A small network was shown many inputs. Here are its activations along a few directions, one row for each input.
Each table varies a few parts of the input and shows all the possible inputs, shuffled.
Descriptions start from the smaller parts, as in this example, which fits no table here: one of 2 separate values, together with either a single point or one of 11 places around a ring or (one of 5 places around a ring, together with one of 6 places along a line).
Shared parts are said once, and a part with two or three values counts as separate values.
(in the rows, 128 means zero)

Other details of the inputs shift rows strongly along three fixed directions, in all tables alike. That doesn't count.

A family of inputs:
R1: [139,101,159,115,113,126,136,121,148,106,121,132,99,137]
R2: [132,99,150,118,119,119,143,112,149,102,122,137,106,136]
R3: [114,135,119,130,121,127,131,137,110,138,140,117,128,133]
R4: [132,102,148,122,118,133,146,120,150,103,113,144,121,119]
R5: [127,135,123,137,109,124,139,130,120,144,135,98,145,119]
R6: [171,183,99,141,165,105,77,119,107,119,82,136,136,129]
R7: [103,133,118,119,123,118,134,124,106,136,131,119,137,124]
R8: [142,158,109,134,141,119,110,127,108,124,95,140,147,113]
R9: [147,128,112,173,161,183,117,170,184,171,204,128,139,149]
R10: [128,135,121,139,109,123,141,129,119,143,135,99,146,120]
R11: [113,134,123,125,123,128,129,137,112,142,139,116,130,129]
R12: [138,101,158,118,113,125,140,117,147,105,122,135,101,137]
R13: [114,136,125,129,121,133,131,131,109,142,139,121,133,129]
R14: [113,135,122,128,123,129,131,136,110,140,139,116,129,131]
R15: [138,101,159,117,113,125,140,116,147,105,120,135,102,135]
R16: [134,102,146,124,118,130,148,118,150,104,115,150,122,121]
R17: [109,132,117,127,129,125,134,126,115,138,139,123,139,127]
R18: [113,135,123,125,124,129,128,137,111,141,139,116,130,128]
R19: [131,97,156,112,116,125,137,111,149,108,121,137,111,129]
R20: [110,130,114,131,124,132,141,135,115,137,130,135,146,113]
R21: [109,135,121,122,114,118,132,134,99,135,130,114,126,130]
R22: [170,182,100,140,166,106,77,119,108,120,82,135,136,128]
R23: [112,134,125,124,123,130,127,135,112,144,137,117,133,127]
R24: [108,131,116,125,130,122,131,131,117,139,139,120,136,127]
R25: [103,132,118,122,119,127,139,133,104,132,120,125,146,110]
R26: [113,134,123,126,123,128,129,137,111,142,138,115,129,130]
R27: [107,136,124,122,116,122,134,128,99,138,130,117,132,127]
R28: [108,130,117,128,126,135,136,137,117,136,128,127,147,112]
R29: [169,130,151,119,130,111,107,110,137,95,84,141,102,133]
R30: [113,135,122,128,124,128,133,133,110,140,140,118,130,130]
R31: [115,136,126,129,120,134,131,130,109,143,139,122,134,127]
R32: [108,131,116,124,131,123,130,131,117,139,139,120,135,126]
R33: [169,180,106,138,164,112,75,118,109,125,84,137,141,125]
R34: [110,132,112,132,127,121,136,129,114,134,141,122,134,132]
R35: [109,133,114,127,128,123,133,130,115,136,139,120,133,130]
R36: [109,132,118,128,128,127,133,125,114,138,139,124,139,127]
R37: [134,100,147,119,120,121,139,117,152,103,125,136,106,137]
R38: [109,130,118,127,126,137,137,138,116,135,128,126,146,113]
R39: [108,131,120,124,129,127,129,128,116,141,138,122,139,125]
R40: [180,190,105,140,162,106,67,124,100,123,71,132,130,129]
R41: [153,127,105,182,179,190,117,164,204,170,214,138,148,149]
R42: [132,101,148,120,119,134,143,122,151,104,113,143,121,118]
R43: [132,99,149,116,120,119,138,116,152,106,122,135,106,135]
R44: [113,135,121,128,122,128,131,136,111,140,139,117,128,132]
R45: [114,135,121,128,121,128,130,138,110,140,139,116,128,132]
R46: [125,102,150,110,114,111,144,108,137,100,114,134,108,130]
R47: [138,100,161,113,113,126,135,120,148,107,120,133,102,133]
R48: [244,149,131,183,199,173,61,145,224,124,133,163,114,156]
R49: [111,131,113,135,124,132,146,132,114,135,131,137,146,115]
R50: [110,132,121,125,126,129,131,126,114,140,139,124,139,124]
R51: [137,100,162,112,112,127,135,118,148,108,119,133,103,133]
R52: [111,131,116,130,125,135,141,135,115,136,130,130,146,115]
R53: [137,100,164,112,110,129,135,117,147,109,119,135,103,133]
R54: [151,125,109,176,178,191,112,164,204,174,210,137,149,146]
R55: [109,132,115,127,127,122,132,132,115,137,140,120,133,130]
R56: [179,188,112,138,159,115,68,121,101,128,75,135,136,124]
R57: [140,102,156,122,113,126,141,118,148,105,123,135,100,140]
R58: [214,153,143,138,138,102,86,104,148,95,57,129,119,123]
R59: [111,131,117,129,124,134,140,136,115,137,130,129,145,115]
R60: [216,153,143,138,138,103,86,104,148,94,57,130,119,123]
R61: [139,101,156,120,113,125,141,118,148,105,122,135,99,139]
R62: [109,131,115,127,128,122,132,132,116,138,139,119,134,130]
R63: [137,100,165,113,108,131,138,115,146,108,120,136,104,131]
R64: [134,100,147,118,120,119,137,118,153,105,124,135,106,136]
R65: [109,133,113,130,128,122,136,128,115,136,140,122,134,131]
R66: [103,132,119,118,123,118,132,125,106,136,131,119,137,124]
R67: [109,131,115,130,124,132,141,134,116,135,131,133,148,114]
R68: [137,100,160,113,114,126,135,120,149,109,120,133,103,133]
R69: [111,131,114,131,123,132,142,135,114,137,130,135,145,114]
R70: [103,132,117,120,125,116,133,127,107,135,132,117,133,126]
R71: [109,131,117,128,126,137,139,137,116,134,128,126,146,113]
R72: [110,132,121,124,126,129,130,127,114,141,139,123,139,124]
R73: [108,130,117,124,130,123,130,130,117,139,139,120,137,126]
R74: [138,100,166,112,108,131,136,116,146,109,120,135,104,131]
R75: [109,130,115,129,125,131,139,135,117,136,130,132,148,114]
R76: [108,131,117,124,130,124,130,131,117,138,140,120,135,126]
R77: [114,135,123,126,122,129,129,137,111,141,139,116,130,130]
R78: [111,131,115,133,125,134,144,133,114,135,130,132,146,116]
R79: [109,132,116,125,129,123,131,131,116,137,140,120,135,128]
R80: [109,132,116,126,129,123,131,131,115,137,140,119,134,129]
R81: [111,131,113,132,124,133,143,134,115,136,130,136,146,114]
R82: [109,132,119,125,128,128,131,127,115,139,139,123,139,125]
R83: [137,100,159,113,115,125,135,121,149,108,120,132,101,133]
R84: [132,104,156,111,108,116,137,118,135,105,112,129,100,135]
R85: [179,191,106,139,164,108,68,123,100,122,74,133,132,127]
R86: [109,131,117,130,126,136,141,135,115,133,128,128,146,114]
R87: [113,135,124,126,123,130,130,135,111,141,139,117,131,128]
R88: [109,132,115,126,128,123,132,131,116,137,139,119,133,130]
R89: [132,101,149,118,119,135,141,125,151,106,112,140,121,118]
R90: [115,135,118,132,121,126,134,135,110,137,140,118,128,134]
R91: [178,93,153,166,160,197,118,154,235,145,194,150,116,153]
R92: [109,131,118,124,129,124,130,130,116,138,139,120,137,126]
R93: [108,132,116,125,131,124,132,130,116,137,140,121,135,126]
R94: [157,129,116,181,172,203,111,170,201,179,215,136,145,149]
R95: [108,132,117,125,130,124,132,129,116,137,139,121,137,126]
R96: [180,191,104,144,163,108,72,121,99,121,75,134,132,131]
R97: [135,100,148,118,119,120,137,118,152,103,124,135,106,137]
R98: [137,158,107,134,143,109,109,121,105,125,107,128,134,130]
R99: [111,132,120,128,126,129,133,124,113,139,139,125,140,125]
R100: [125,101,150,110,114,112,144,108,136,101,114,135,109,130]
R101: [102,131,117,121,118,124,142,131,102,134,119,126,145,111]
R102: [140,102,156,119,113,127,138,121,150,106,123,134,99,139]
R103: [132,99,151,115,119,121,140,114,151,104,123,136,108,133]
R104: [136,100,162,113,112,127,137,117,148,107,119,134,103,133]
Each input here is: one of 4 places along a line, together with either a single point or one of 5 places around a ring or (one of 2 separate values, together with one of 10 places along a line).
The inputs of R14 and R96 match in every part but the place on the line of 4. If R93 is changed in the same way as R14 into R96, which row does it become? -> R46
The inputs of R6 and R98 match in every part but the place on the line of 4. If R87 is changed in the same way as R6 into R98, which row does it become? -> R15
Which other rows does R32 become when the place on the line of 10 takes its other values? List them by row number. -> R19, R24, R39, R43, R54, R62, R64, R70, R73
Which other rows does R92 become when the choice among 2 separate values takes its other values? List them by row number. -> R47
Start at R101 and move only the place on the line of 4, one step at a time. The first step leads to R59. Which rows follow, in order? -> R52, R78
Which other rows does R28 become when the place on the line of 4 takes its other values? List them by row number. -> R4, R25, R42
Which other rows does R23 become when the choice among 2 separate values takes its other values? List them by row number. -> R54
